X = 206	346	-188	381	307	-252	156	164	-599	189
The entry just right of -599: 189
Which number is the maximum? 381
Which number is the entry just left of the smallest entry? 164

Read these off the table that follows. Counting starts at 1.
1) Read off the entry directly above -424.
2) Read off the entry in row 1 and column 1.
3) Read off the bottom-right entry.
4) Read off the entry just right of 132.
5) Read off the entry directly below -340.
6) Read off the entry at row 1, column 2.
7) Read off the largest entry.
8) Read off the entry directly above the largest entry.
-53 -170 -129 -10 130 3 132 244 -285 406 -188 88 -281 10
-340 196 235 -331 -129 327 482 -292 70 52 158 -211 118 334
336 -481 -328 314 193 -305 -158 155 -424 52 -327 152 -419 -296
1) 70
2) -53
3) -296
4) 244
5) 336
6) -170
7) 482
8) 132

a =
[[115 112 119 202]
 [ 47  50  64 240]
 [190 201 181  76]
 [177 178 171 125]
 [244 248 224  51]
 [157 163 156 115]
 [101 106 108 179]
 [152 172 159  37]
 [118 136 126  91]
 [127 126 126 197]]
Rows and columns are numbered from 1.
The entry just right of 159 is 37
The entry directly below 119 is 64
Give the entry at row 1, column 2.
112
Give the entry in row 1 and column 3.
119
Give the entry in the top-right corner.
202
Give the entry at row 1, column 1.
115
The bottom-right entry -> 197
Give the entry in row 3 and column 3.
181
Give the entry directly below 112.
50
The entry just right of 157 -> 163
Give the entry directly below 159.
126
Give the entry directly above 76.
240
Give the entry directly above the largest entry.
178
Give the entry at row 2, column 1.
47
Give the entry just left of the smallest entry.
159
The entry in row 3 and column 2: 201
Give the entry directly below the smallest entry.
91

W =
20	19	-25	-15	33	-24	24	10
-34	-36	44	1	14	-25	21	-6
41	20	20	-37	-21	-34	-20	47
-11	42	23	18	-27	8	-28	-26
-31	-29	-33	22	40	17	0	-32
-10	41	30	39	30	0	16	-2
5	11	-36	15	-8	23	-14	29
Counting starts at 1.
The entry at row 1, column 3: -25
The entry directly below the smallest entry: 18
The entry at row 2, column 1 is -34
Report the entry in the bottom-right corner.
A: 29
Report the top-right entry.
A: 10
The entry in the bottom-left corner -> 5
Report the entry in the top-left corner.
A: 20
Report the entry at row 3, column 1.
A: 41
Report the entry just left of 8.
A: -27
Report the entry directly above the smallest entry.
A: 1
The entry just left of the smallest entry: 20
The entry in row 1 and column 2: 19
The top entry of the column that holds the smallest entry is -15
The entry just left of the largest entry: -20
Report the minimum.
A: -37
Report the entry just right of -37.
A: -21
The entry in row 3 and column 2 is 20

grid =
[[496, -45, -137, 110, -25],
 [-401, -64, 280, -198, 58],
 [-239, -49, -45, -460, -82],
 [-182, 119, -30, 91, 476],
 [-485, 76, 22, -200, 52]]
Rows and columns are numbered from 1.
The entry just right of -239 -> -49
The entry just left of -25 -> 110
The entry just left of 52: -200
Find the entry at row 1, column 2.
A: -45
Find the entry just right of the smallest entry.
A: 76
Find the entry in row 1 and column 1.
A: 496
The entry at row 3, column 1: -239
Find the bottom entry of the column that holds the smallest entry.
A: -485
Find the entry at row 1, column 3.
A: -137
The entry just right of the centre entry is -460
Find the entry at row 2, column 1.
A: -401
The entry in the top-right corner: -25
Find the entry directly below the centre entry.
A: -30
The entry directly above the centre entry is 280
Find the bottom-right entry.
A: 52

[[ 0.019  0.130  0.126  0.194  0.047 -0.006]
 [ 0.090 -0.008 -0.068 -0.174  0.127  0.150]]
Counting starts at 1.
Which number is the entry at row 2, column 1? 0.090
The largest entry is 0.194
Which number is the entry in the bottom-right corner? 0.150
The entry just left of the smallest entry is -0.068
Which number is the entry in row 1 and column 2? 0.130
Which number is the top-left entry? 0.019
Which number is the entry at row 1, column 3? 0.126
The entry just left of -0.006 -> 0.047
Which number is the top-right entry? -0.006

[0.82, -0.04, 0.68, -0.39, -1.01, -1.86, 1.52, 0.08, 0.74, 1.59, -0.64, 2.21]
The entry just right of 0.68?
A: -0.39
The entry just right of 0.82 is -0.04
The entry just right of the smallest entry?
A: 1.52
The entry just left of the smallest entry?
A: -1.01

Questions about the table below.
1) Report the second smallest entry.
2) Report the second largest entry.
3) Report the entry just left of -0.44.
[[0.66, 1.12, 0.53, -0.38, -0.16, 0.83, 0.60], [0.68, 1.30, 0.53, -0.08, 1.47, 0.83, 0.60], [0.05, 2.06, -0.65, -0.74, 0.43, 0.83, 1.65], [0.26, 1.12, 1.31, -0.08, 0.43, 0.56, 0.37], [0.26, 1.12, 0.00, 0.48, -0.71, 1.56, 1.22], [0.26, 1.14, -2.05, 0.38, -0.69, 2.16, 2.15], [0.07, -2.04, 2.26, 0.78, 0.61, -1.07, -0.73], [0.26, -1.42, 1.91, -0.29, 0.65, -0.44, -0.34]]
1) -2.04
2) 2.16
3) 0.65

[ -13 -460  -46  384  -93 -244  -23   -6 -456   -1  276]
Read off the entry just left of -6.
-23
The entry just left of the largest entry is -46
Read off the largest entry.
384
The entry just left of -244 -> -93
Read off the last entry.
276

Read these off the array that follows. Rows and columns are numbered from 1.
1) Find the entry just right of the largest entry.
2) Find the entry at row 3, column 2.
3) Find the entry in row 3 and column 1.
4) Find the entry directly above -207.
5) Find the entry in row 1 and column 3.
6) Find the top-left entry.
7) Find the entry just right of 276.
8) Find the entry just right of 399.
[[ 190  196  308   13 -143]
 [  25  133  399 -218 -126]
 [  19 -324 -583  398  334]
 [ 252  276  432    1 -207]]
1) 1
2) -324
3) 19
4) 334
5) 308
6) 190
7) 432
8) -218
